A small network was shown many inputs. Here are its activations along a few directions, one row for each input.
In each table, some parts of the input vary, and every possible input appears once, in random order.
Descriptions start from the smaller parts, as in this example, which fits no table here: one of 4 places along a line, together with either a single point or one of 9 places around a ring or (one of 3 separate values, together with one of 5 places around a ring).
Shared parts are said once, and a part with two or three values counts as separate values.
In the rows, 128 means zero.

Other details of the inputs vary at random and push rows far along two fixed directions, the same in every table; ignore that.

A family of inputs:
row 1: [141 179 114 192 151 121  19 106 164 116  85]
row 2: [124 160 167 150 126  82 136 137 186 162 153]
row 3: [124  92  74 154 132 128  90 124  56 119  68]
row 4: [128  83  73 129 126 167  83 127  50 100  83]
row 5: [119 102 103 161 134 116  88 128  89 134  94]
row 6: [127 126 117 114 120 143  84 136 107 126 102]
row 7: [133 168 170 114 120 124 131 125 186 132 175]
row 8: [137 170 119 150 118 129   8 123 141 118 104]
row 9: [143 135 120  69 114 155 223 118 127  99 154]
row 10: [103 144 234 150 130 103  94 143 213 183 215]
row 11: [117 146 184 109 120 120 124 142 173 158 166]
row 12: [120 102 140 130 133 143 114 134 118 128 146]
row 13: [143 119  96 117 159 152 240  99 126  84 133]
row 14: [105 127 206 150 140  78 164 136 194 179 198]
row 15: [141 112  89 100 125 127 236 127  98 111 110]
row 16: [133 132 128 103 121 110 238 132 142 135 143]
row 17: [133 100 112  63 120 161 226 132  91 108 132]
row 18: [128 167 123 188 125  85   9 136 151 152  86]
row 19: [132 117  84 110 116 157  77 132  71 112  72]
row 20: [120  84 114 116 135 125 216 126  92 127 131]
row 21: [114 119 186 133 133 124 124 138 164 152 185]
row 22: [149 133  65 114 119 164  93 115  78  80  81]
Description of these inputs: either one of 2 separate values or (one of 4 places along a line, together with one of 5 places around a ring).
Q: Which other rows does row 16 become when the place on the ring of 5 takes its other values? List them by row number.
A: row 3, row 9, row 10, row 19

A family of inputs:
row 23: [118  95  94 131 123 105 159 132  76 126 113]
row 24: [131 140 121 162 146 118  59 119 137 137 100]
row 25: [140 119  99  94 119 151 161 126  94 108 106]
row 26: [134 154 158 115 116 115 167 141 170 146 161]
row 27: [150 128  89 108 118 152 156 123  96  91 120]
row 28: [135 150 112 163 125 123  51 124 146 113 119]
row 29: [116 121 161 142 116  97 145 126 147 152 191]
row 30: [137 151 125 141 115 122  47 132 138 129 104]
row 31: [121 135 131 163 142 129  53 112 134 126 105]
row 32: [137 113  84 114 135 137 173 123  96 111  95]
row 33: [114 126 122 159 103  95  51 139 106 153 111]
row 34: [130 150 169 107 120 118 154 137 171 144 164]
row 35: [141 112  86 123 137 143 167 115  99 104 100]
row 36: [131 112  88 112 134 158 163 114  98  97 118]
row 37: [128 151 162 124 130 109 166 137 169 151 154]
row 38: [143 127  90  99 114 153 162 128  92  94 114]
row 39: [131 109  97 108 135 159 168 111  98  96 122]
row 40: [133 144 114 171 134 123  56 118 139 123 108]
row 41: [129 150 162 113 123 124 159 126 174 134 182]
row 42: [114 125 165 139 115  83 152 140 141 170 165]
row 43: [121 144 175 103 128 126 153 131 168 137 170]
row 44: [134 139 157 140 133 110 166 122 181 142 163]
row 45: [127 139 132 166 143 128  52 118 129 121 103]
row 46: [127 148 169 109 130 125 160 127 174 134 182]
row 47: [ 98  98 184 133 136 113 153 157 139 174 159]
row 48: [131 153 122 149 116 120  53 134 137 137  99]
row 49: [120 145 168 110 125 121 162 133 167 153 157]
row 50: [106  89 181 144 142 113 153 143 152 169 168]
row 51: [132 149 115 162 131 129  51 122 136 118 118]
row 52: [141 116 102  92 122 156 155 123  92  99 112]
row 53: [106  95 137 170 144 115  51 152 109 161 104]
row 54: [128 143 128 143 133 138  48 120 125 122 115]
row 55: [108  91 193 146 141 120 151 140 150 160 177]
row 56: [138 152 111 149 122 131  48 124 133 116 118]
row 57: [123 124 125 162 112 103  43 125 108 140 137]
row 58: [148 130  93 102 113 146 153 128  98  97 117]
row 59: [108  98 142 170 139 132  40 142 110 145 128]
row 60: [133 113  91 110 130 155 165 113 101  93 119]
row 61: [117 123 166 119 107  93 145 136 146 154 186]
row 62: [137 113  94  98 127 160 159 115  91  93 116]
row 63: [131 142 120 168 141 119  57 120 136 133 102]
row 64: [144 117  84 122 133 142 176 119 100 102 104]
row 65: [130 105  96 110 144 141 170 120  94 112  93]
row 66: [118 139 172 132 136 121 165 117 177 135 167]
row 67: [138 112  95 123 135 152 167 112  99  99 110]
row 68: [125 149 161 131 137 102 164 134 175 148 156]
row 69: [133 109 101  92 132 164 167 115  88  94 118]
row 70: [125 141 167 127 140 106 173 132 176 149 159]
row 71: [120 146 129 150 134 118  55 129 131 145  91]
row 72: [104  99 188 117 123 119 140 152 146 169 170]
row 73: [137 120  90 108 128 143 172 127  92 115  93]
row 74: [136 119  95 108 132 142 169 127  92 114  93]
row 75: [144 127  89  96 110 144 159 131  97 100 107]
row 76: [127 107 100 104 139 161 167 113  97  95 118]
row 77: [107  96 188 115 128 121 136 153 151 161 182]
row 78: [114 137 168 123 140 108 169 127 175 149 152]
row 79: [134 105  92 119 142 147 167 111  97 107  99]
row 80: [110  72 118 112 126 148 148 153  77 137 113]
row 81: [119 125 124 152 102  98  46 137 106 147 118]
row 82: [131 152 123 149 120 122  53 134 133 140  98]
row 83: [138 154 116 143 115 123  49 135 133 127 104]
row 84: [135 146 108 169 131 114  61 124 141 125 104]
row 85: [133 108 100  86 125 161 160 118  87  99 110]
row 86: [129 144 112 158 131 132  51 119 135 115 115]
row 87: [126 142 127 159 143 113  58 130 130 134  90]
row 88: [130 152 166 109 121 121 154 135 170 133 172]
row 89: [143 125  85 123 130 129 167 128 104 112 100]
row 90: [146 124  93 128 129 143 162 119 102  95 114]
row 91: [130 119 102  99 125 150 161 124  93 118  98]
row 92: [111  98 143 156 131 134  36 143 109 148 128]
row 93: [119 144 176 109 131 123 160 135 164 155 156]
row 94: [140 113  90 124 133 150 165 112  97  94 106]
row 95: [142 118  89 124 128 146 169 113 104  95 112]
row 96: [129 149 155 128 128 122 160 126 177 129 180]
row 97: [138 115  99  91 121 153 160 124  90 106 104]
row 98: [121 137 173 120 135 115 167 129 169 155 152]
row 99: [126 150 171 105 120 121 155 132 171 134 172]
row 100: [119 133 173 130 146 117 171 121 176 148 165]
row 101: [128 149 120 149 127 136  48 125 130 121 115]
row 102: [125  90  97 137 120 123 158 120  78 113 127]
row 103: [138 119  84 116 131 132 169 127 102 108  97]
row 104: [133 153 161 118 117 114 159 138 176 151 160]
row 105: [122  88  87 137 122 116 161 123  76 120 119]
row 106: [123 144 169 114 137 111 171 135 170 156 152]
row 107: [125 153 128 148 121 122  50 134 134 140  97]
row 108: [120 145 173 104 126 126 161 136 166 147 163]
row 109: [127 146 170 105 124 124 155 131 169 136 173]
row 110: [136 157 116 159 125 111  60 137 135 138  96]
row 111: [125 144 136 136 125 130  44 128 130 137 103]
row 112: [138 126  89 110 124 137 168 131  97 112  95]
Q: Changing only one part turns row 47 into row 53. The same change can be made to row 71. Which row results?
A: row 78
Q: Changing only one part turns row 74 into row 109. The same change can be made to row 112. Which row results?
A: row 38
Q: Changing only one part turns row 63 into row 70. The same change can be made to row 44. Which row results?
A: row 68
Q: Describe the family of inputs behind these rows.
A: one of 9 places around a ring, together with either one of 2 separate values or one of 8 places along a line
Q: Which other rows does row 53 become when the choice among 2 separate values takes its other values? List them by row number.
A: row 23
Q: Which other rows does row 75 become when the place on the line of 8 takes its other values? List them by row number.
A: row 25, row 30, row 34, row 83, row 97, row 108, row 111
Q: Which other rows does row 62 become when the place on the line of 8 takes its other values? List them by row number.
A: row 27, row 41, row 46, row 54, row 56, row 69, row 101
Q: Which other rows does row 81 become when the place on the ring of 9 takes its other values? List them by row number.
A: row 23, row 29, row 33, row 42, row 57, row 61, row 102, row 105
Q: Which other rows agree with row 102 in the place on the ring of 9? List them by row number.
A: row 31, row 40, row 45, row 55, row 66, row 67, row 90, row 94, row 95
Q: Which other rows agree with row 104 in the place on the ring of 9? List them by row number.
A: row 26, row 33, row 48, row 49, row 80, row 82, row 91, row 93, row 107
